Each row below holds a small network's activations on one input, seen along a few directions.
Each table varies a few parts of the input and shows all the possible inputs, shuffled.
Descriptions start from the smaller parts, as in this example, which fits no table here: line(4) and (point or line(11) or (values(3) and ring(5))).
Shared parts are said once, and a part with two or three values counts as separate values.
In the rows, 128 means zero.

Other details of the inputs shift rows strongly along two fixed directions, in all tables alike. That doesn't count.

A family of inputs:
x1: [102 109 156  88 100 104 156 174 134 126 127]
x2: [172 115  70 141 159 108  57  62 144 133 125]
x3: [103 107 161 126 103 103 159 161 120 147 131]
x4: [101 131 165 136 116 123 159 171 126 152 140]
x5: [142  98  61 159 140 134 150  78 106 222 113]
x6: [130 134 148 118 121 134 170 127 116 179 163]
x7: [115 123 101  98 125 139 124 101 122 179 159]
x8: [154 131 182 137 125  72  97 180 142  45 114]
x9: [157 129  43 151 171 125  64 116 146 127 101]
x10: [121 134 165  72  90 134 144 151 119 130 157]
x11: [168 156 123 152 142 141  72 127 139 100 104]
x12: [101 137 124 128  91 115 194 105 113 143 132]
x13: [160 148 133 171 165 114  83 130 128 103 100]
x14: [151 113 102 190 194 159 106  99 140  77 126]
x15: [169 116  77 180 174 104  78  89 121 136  85]
x16: [ 95 142 151  95  70 116 176 125 126 100 126]
x17: [ 89 125 157  95  93 130 139 180 126 129 134]
x18: [133  96 165 126 137 137 110 138 145  15 120]
x19: [179 114  66 157 147 123  68  82 134 132  87]
x20: [133 126  97 155 137 149 157 108 111 207 127]
x21: [ 90 175 143 111  91 147 176 130 128 120 137]
x22: [111 113  45 128 153 155 129  94 107 218 107]
x23: [104 140 142  97 121 145 148 122 127 178 170]
x24: [ 96  83 176 124 125 144 189 144 117  91 148]
x25: [ 99  96 106 115 111 122 147 132 129 178 121]
x26: [146 106 103 127 130 119 155  92 113 193 146]
x27: [142 189 182 152 107 105 117 141 140  26 123]
x28: [ 88 161 145  92  73 135 168 136 121 100 135]
x29: [ 89 132 130 118 119 148 154 158 131 177 135]
x30: [102 133 103 118 139 143 156 153 134 182 133]
x31: [128 115 172  74  87 114 152 140 124 130 149]
x32: [ 89  86  79 121 152 190 168 103 119 151 141]
x33: [122 121  97 113 113 154 136 120 112 178 121]
x34: [165 147 125 158 161 112  81  99 138 121 148]
x35: [139 123 107 162 183 175  96 110 148  64 122]
x36: [162 136 201 124 118  76  83 139 136  50 146]
x37: [149 121 130 129 136 104  80 127 130  93  88]
x38: [ 96 147 179 101 115 141 151 172 118 137 123]
x39: [167 169 192 111 120 121  81 158 146  51 141]
x40: [161 145 116 171 167 105  88 147 147 100 115]
Description of these inputs: ring(5) and (values(2) or line(6)).
- The inputs of x3 and x29 match in every part but the ring(5) part. If x26 is changed in the same way as x3 into x29, which row does it become? => x39
- Change only the line(6) part in x7. List by row number the other rows that result. => x9, x10, x17, x22, x33
- Which other rows agree with x20 in the ring(5) part? List them by row number. => x4, x6, x13, x14, x27, x34, x40
- Start at x32 and move only the ring(5) part, one step at a time. The first step leads to x18. Which rows follow, in order? => x24, x14, x35

A family of inputs:
x41: [126  73 152 150 173 132  93 164 142  45 107]
x42: [ 99 140  83  95 121 165 158 116 122 192 144]
x43: [115 113  99 109 106 137 153 124 113 216 115]
x44: [156 152 146 137 121 138  97 113 149  47 149]
x45: [151 124 167 130 130  97  59 142 131  90 114]
x46: [152 185 166 169 161 151  97 156 140  72 130]
x47: [159 117 167 132 142  91  81 125 123  73 124]
x48: [169 114  93 145 145 120 118  82 127 138 109]
x49: [134 114 165 116  87 118 165 144 124 125 147]
x50: [140 137  86 153 147 117 124  70 134 125 117]
x51: [ 97  77 155 120 124 154 173 175 121 100 110]
x52: [142 135  80 168 135 119 121  80 141 127 133]
x53: [143 165 150 122 116 141  70 123 134  64 119]
x54: [158  95  98 159 156 113 103  94 138 144 144]
x55: [105  97  69 173 173 156 128 112 138 100  96]
x56: [ 76 101 149 112 134 188 172 157 129  79 132]
x57: [145 110  96 139 154 115  75 113 134 165 113]
x58: [154 154 152 123 133 136 100 103 142  45 132]
x59: [137 141  84 154 141 115 116  73 118 128 113]
x60: [162 129  75 134 138 117  93 122 130 156 101]
x61: [156  98 104 144 168 111 106  83 131 143 128]
x62: [106 137 155 116  96 112 173 131 127 110 151]
x63: [ 97 154 147  99  95 110 148 161 129 127 130]
x64: [112 114 160  90 116 104 131 183 134 145 143]
x65: [114 139 157  98 102 148 166 125 128 102 166]
x66: [ 96 153 142  98  96 111 149 170 137 127 132]
x67: [ 96 155 112 170 150 146 186 135 116 209 136]
x68: [113 115 166  90 114 104 130 175 126 145 141]
x69: [128  99  98 121 113 132 184 104 112 194 143]
x70: [121 127 170 100  82 120 138 154 110 142 117]
x71: [140 153  64 124 148 152  94 112 145 136 126]
x72: [108 144 164  93 101 148 158 118 110 105 149]
x73: [153 129 117 191 195 127 102 136 130 171 127]
x74: [124 132 119 161 147 149 180 146 109 222 128]
x75: [129 119 170 102  93 114 160 136 102 126 126]
x76: [137 151  80 130 140 158  87  94 137 140 118]
x77: [122  98 173 107 116 105 155 144 124 127 162]
x78: [ 93 150 162 108  84 117 143 141 118 129 124]
x79: [167 143 136 120 120 100  77 170 145  83 104]
x80: [ 87 137  92 118 108 134 158 112 121 203 123]
- The inputs of x58 and x61 match in every part but one. If x53 is changed in the same way as x58 into x61, which row does it become? => x45
- The inputs of x56 and x51 match in every part but one. If x71 is changed in the same way as x56 into x51, which row does it become? => x79
- Describe the family of inputs behind these rows. => line(4) and (values(2) or line(8))

A family of inputs:
x81: [156 106 108 138 143 123  97  90 127 108 119]
x82: [102 129 149 132 119 133 178 136 114 135 141]
x83: [144 151  95 137 146 130 101  99 137 154 130]
x84: [124 154 200 128 105 113 106 176 147  13 114]
x85: [ 96 143 140 122 111 143 175 135 118 129 140]
x86: [104 124 152 119 105 111 154 142 120 163 128]
x87: [100 104 144 113 116 124 175 125 124 125 149]
x88: [165 143 156 174 149 102  60 141 153  13  96]
x89: [109 105 156 111 121 144 151 145 114 150 147]
x90: [116 115 146 121 103 122 166 151 122 155 124]
x91: [172 145 152 149 153  83  39 148 147  47  99]
x92: [150 121  79 128 129 124 115  97 136 133 125]
x93: [118 119 163 111 121 147 160 131 116 151 144]
x94: [ 99 139 145 114 122 152 171 136 131 133 150]
x95: [144 116  95 136 138 103 107  90 131 147 130]
x96: [141 123  98 148 153 117  96 113 132 159 134]
x97: [111 139 154 119 107 111 158 136 110 161 140]
x98: [149 160 100 147 136 114  90 104 128 125 116]
x99: [131 134  85 132 148 121  96 116 133 152 111]
x100: [117 144 138 111  98 133 167 143 115 147 135]
x101: [ 97 111 148 125 130 139 165 150 126 137 154]
x102: [ 99 116 143  95 116 148 151 147 115 143 124]
x103: [147 135  98 137 150 156 107  94 130 140 124]
x104: [138 130  85 126 131 113 103  88 135 141 128]
x105: [100 135 143 101 109 128 141 149 126 158 152]
x106: [143 139  93 144 139 147 112  94 116 137 113]
x107: [105 103 152 105 124 138 155 148 111 149 126]
x108: [127 111  91 155 168 132 120 118 133 131 114]
x109: [142 137 198  97  97 113  97 150 135  22 127]
x110: [ 94 118 134 103 107 135 171 124 128 120 148]
x111: [143 125  79 134 146 132 109 125 134 144 108]
x112: [147 127  82 140 144 138 105 121 137 145 129]
x113: [114 124 157 119 111 138 165 131 103 148 133]
x114: [144 131  82 147 131 131 114 114 136 144 104]
x115: [115 109 142 109 118 123 161 162 121 155 128]
x116: [140 127 101 160 166 141 125 100 138 133 132]
x117: [125 127  84 151 157 149 111 113 140 127 134]
x118: [ 87 122 135 109 124 143 165 153 127 131 132]
x119: [ 97 138 142 108  97 121 150 141 124 157 127]
x120: [156 107  89 138 137 114 119  98 132 139 126]
x121: [138 121  92 137 149 154  98 107 128 140 126]
x122: [115 135 159 111 118 120 154 136 124 165 150]
x123: [106 109 155 118 108 137 160 137 113 149 122]
x124: [144 130 102 147 137 140  91 106 131 113  98]
x125: [156 142  89 140 144 141 114 108 139 146 126]
x126: [158 132  94 157 141 122 123 108 121 149 117]
x127: [156 138 209 121 112  99  93 193 143  36 135]
x128: [163 150 210 121 113 104 105 176 143  45 133]
- The inputs of x102 and x99 match in every part but one. If x109 is changed in the same way as x102 into x99, which row does it become? => x104
- Describe the family of inputs behind these rows. => values(2) and line(4) and (point or ring(5))
- Change only the values(2) part in x96. List by row number the other rows that result. => x105
- Change only the values(2) part in x114. List by row number the other rows that result. => x90
- Start at x119 and move only the line(4) part, one step at a time. The first step leads to x114. Which rows follow, in order? => x124, x84
- Change only the ring(5) part in x84. List by row number the other rows that result. => x85, x94, x117, x118
- Which other rows agree with x96 in the line(4) part and the values(2) part? List them by row number. => x86, x91, x95, x97, x122
